These are the activations of a small network on made-up records, seen along a few directions, one row for each record.
Here are examples, each followed by its value of one field, M.
The largest differences between rows may come from other fields.
In the rows, 500 means zero.
Random noise pushes rows far along 13 fixed directions. That doesn't count. These rows show it; they differ only by the noise:
[480 549 266 446 739 449 508 571 767 238 454 314 290 716 610 402 626 618
 454 590 486 516 671 506 350 600 632 331 439 756 498 559 514 469 544 623
 180]
[436 531 409 539 591 514 547 521 529 383 490 496 482 566 641 687 399 580
 458 437 501 565 560 383 682 679 436 491 427 502 385 388 449 530 570 549
 512]
[443 554 471 436 354 652 568 517 605 440 384 356 350 599 505 570 473 562
 526 498 456 360 662 570 338 502 474 372 455 600 498 493 523 610 509 668
 425]
[617 486 506 488 485 496 587 471 360 489 784 582 676 467 724 602 568 423
 616 386 406 473 409 332 640 515 429 654 516 397 488 538 624 651 595 457
 617]
[448 441 487 626 407 463 430 645 308 426 464 585 449 520 290 480 504 357
 485 572 507 617 549 601 571 232 522 333 585 409 526 489 579 601 377 284
 669]
[432 481 393 358 585 727 426 456 461 275 668 572 680 473 637 471 442 509
 468 524 533 426 492 585 555 549 644 516 495 521 273 316 580 306 670 662
 233]
[468 555 446 536 726 430 401 521 542 462 485 572 536 575 556 603 588 654
 529 519 526 677 584 414 402 501 436 542 536 569 547 530 592 441 475 400
 572]
[483 438 682 447 356 682 485 367 476 458 343 581 333 233 423 474 263 306
 643 423 707 481 437 546 596 400 576 346 425 385 590 399 416 496 420 610
 275]
[480 483 577 421 540 568 627 516 715 581 436 516 451 453 421 373 438 460
 401 511 473 371 450 556 457 509 681 303 376 550 483 482 524 436 433 530
 259]
[526 725 403 487 606 534 601 655 457 601 433 722 626 613 401 402 526 530
 570 431 421 252 420 503 316 590 604 360 472 472 451 704 580 390 567 461
 453]
[371 564 578 498 434 524 502 465 425 863 374 514 521 607 430 394 680 685
 449 508 320 428 539 523 564 481 396 425 530 400 449 426 430 530 338 520
 817]
[499 452 554 520 615 367 561 380 628 633 611 518 572 420 609 470 551 510
 485 352 531 555 336 372 600 579 243 779 461 543 464 446 509 505 484 621
 669]
[575 408 596 415 593 474 481 313 675 459 598 383 399 414 740 492 680 539
 605 485 510 628 532 351 489 472 446 580 478 611 650 485 524 590 419 556
 389]
[584 510 584 573 431 452 586 534 477 566 758 610 584 391 444 548 315 269
 512 448 591 583 317 380 519 324 697 459 590 364 628 536 622 561 540 281
 391]
[511 433 525 529 567 480 397 513 407 413 556 540 496 506 573 683 536 530
 575 553 510 719 640 450 511 344 475 502 546 451 623 506 665 609 444 336
 619]

[585 611 556 376 590 616 535 353 553 588 567 540 584 458 747 602 494 626
 652 425 488 431 482 333 421 673 599 545 470 474 568 549 503 442 608 579
 318]	m7
[558 475 558 476 435 457 454 366 443 603 826 417 617 452 615 542 437 449
 521 499 562 607 400 421 505 398 547 729 646 376 610 472 573 522 603 506
 500]	m6
[502 564 279 630 521 279 586 530 444 515 700 342 447 711 655 329 676 501
 405 458 378 545 417 286 855 662 541 466 585 461 387 440 248 624 577 514
 561]	m6
[539 430 608 378 536 588 491 472 506 640 385 551 592 477 532 434 733 635
 533 527 309 357 594 566 428 526 462 488 404 539 488 552 567 495 400 516
 598]	m3
[626 346 530 299 634 573 440 430 448 335 485 522 383 367 595 365 437 368
 662 575 596 440 547 655 511 426 741 418 355 405 650 626 645 464 524 636
 158]	m6
[395 453 310 528 591 384 396 588 446 478 588 427 487 675 404 322 549 518
 373 607 518 566 545 687 491 355 514 540 587 505 427 468 623 452 528 595
 596]	m1
[462 583 604 541 626 439 386 419 744 472 438 622 539 314 280 381 486 445
 483 499 776 631 283 513 152 417 396 656 602 719 564 516 471 165 400 410
 332]	m8
[577 634 395 592 472 444 528 505 380 450 359 581 416 492 494 471 470 422
 734 305 600 392 410 417 495 647 355 554 492 479 529 661 358 540 593 640
 563]	m4
[569 520 413 475 665 397 548 612 455 509 490 702 530 456 353 373 293 326
 610 402 673 358 345 664 347 429 477 617 407 416 565 748 758 417 607 648
 474]	m1
[542 265 582 402 724 348 587 473 767 669 628 366 488 479 563 352 511 511
 251 627 406 575 503 548 623 499 748 473 356 513 548 468 617 482 442 493
 348]	m5
[478 679 527 441 385 628 589 490 598 621 321 457 440 559 415 476 466 583
 537 471 467 259 502 553 252 610 494 419 470 552 510 582 420 434 497 629
 405]	m1
[436 626 488 501 504 594 576 562 532 519 457 635 601 493 424 619 276 507
 460 427 567 396 428 505 427 601 499 494 456 477 398 484 529 378 592 521
 442]	m8
[499 342 463 333 586 533 424 455 376 466 656 444 529 534 625 402 547 495
 507 606 453 486 595 678 585 373 558 578 464 373 502 486 726 526 538 667
 506]	m8
[530 535 605 416 444 580 431 312 515 720 625 486 656 429 594 499 564 605
 592 444 508 466 445 455 328 484 453 725 603 495 564 484 538 433 558 621
 542]	m4
[499 402 521 507 497 435 425 547 465 574 691 489 586 495 371 367 486 406
 362 655 510 611 462 616 471 256 754 453 626 441 545 475 630 444 491 333
 438]	m5
[483 460 431 580 646 388 386 527 418 381 210 509 315 537 530 677 460 602
 640 446 601 674 704 483 571 578 255 555 412 488 589 566 478 598 473 583
 732]	m5
[495 494 582 453 315 595 643 508 464 571 630 507 621 471 522 621 430 440
 470 436 401 349 434 531 504 461 324 632 472 439 413 467 631 619 524 542
 672]	m2
[413 495 490 473 657 661 303 490 494 403 625 631 834 471 571 867 289 702
 394 571 595 696 612 502 376 549 599 674 573 524 395 327 672 237 684 391
 446]	m3
[647 511 450 498 618 397 544 521 359 357 571 665 471 412 570 359 572 292
 710 410 557 462 341 434 601 471 461 524 456 414 571 687 553 551 502 471
 453]	m2
[506 496 434 470 560 536 458 500 473 417 547 443 485 600 697 825 401 645
 620 476 521 603 723 454 409 488 419 605 485 493 598 541 713 660 627 588
 607]	m7
[379 639 451 511 414 561 464 490 461 525 449 404 377 612 460 598 315 574
 472 554 585 553 575 529 468 483 550 412 582 402 526 425 435 479 534 556
 457]	m2
[579 591 381 534 589 432 482 533 378 435 298 545 324 536 482 390 460 449
 688 444 585 433 502 499 535 622 576 382 447 415 596 684 370 487 546 599
 402]	m4
[387 309 457 418 544 538 370 544 586 287 403 256 306 600 479 679 367 596
 367 730 543 673 846 791 387 330 468 509 441 569 554 419 727 560 461 609
 516]	m7
[471 528 500 425 451 732 351 383 286 369 516 575 625 420 635 535 518 561
 562 543 504 499 529 474 672 609 631 453 560 407 364 318 321 341 574 503
 348]	m3

Which value of M does each new row have?
[496 468 623 539 334 648 492 474 338 511 542 659 613 331 459 593 355 373
 530 442 540 510 420 438 687 450 618 401 528 347 459 365 434 502 503 365
 466]	m6
[511 439 638 439 680 509 432 381 557 535 426 570 462 356 612 655 358 581
 548 500 621 678 542 405 597 549 536 523 400 406 633 451 506 433 449 472
 402]	m6
[547 572 709 562 396 600 483 457 537 422 410 652 614 325 489 800 602 537
 612 433 494 577 470 335 303 495 186 630 538 641 541 514 486 499 349 214
 659]	m1
[508 480 475 450 508 579 530 440 610 285 732 416 610 469 682 576 533 498
 384 548 462 532 442 421 558 595 520 598 521 623 352 347 465 423 568 465
 303]	m1
[457 670 317 501 578 348 555 531 501 647 631 354 441 778 564 272 688 611
 427 553 368 454 466 448 530 546 549 454 603 456 473 551 428 516 525 566
 537]	m2
[322 575 675 489 475 591 457 429 638 817 418 388 487 608 497 647 560 841
 249 705 334 680 665 407 527 501 670 264 571 462 521 262 357 430 285 237
 527]	m1
[583 489 674 529 498 456 528 372 552 633 561 613 557 276 539 556 400 414
 591 370 633 590 318 319 539 505 470 618 509 455 610 498 453 489 493 434
 468]	m5
[652 432 285 615 684 196 571 566 512 239 650 429 444 557 666 407 682 367
 527 426 479 578 403 366 682 647 326 697 464 615 460 637 454 611 573 509
 572]	m4
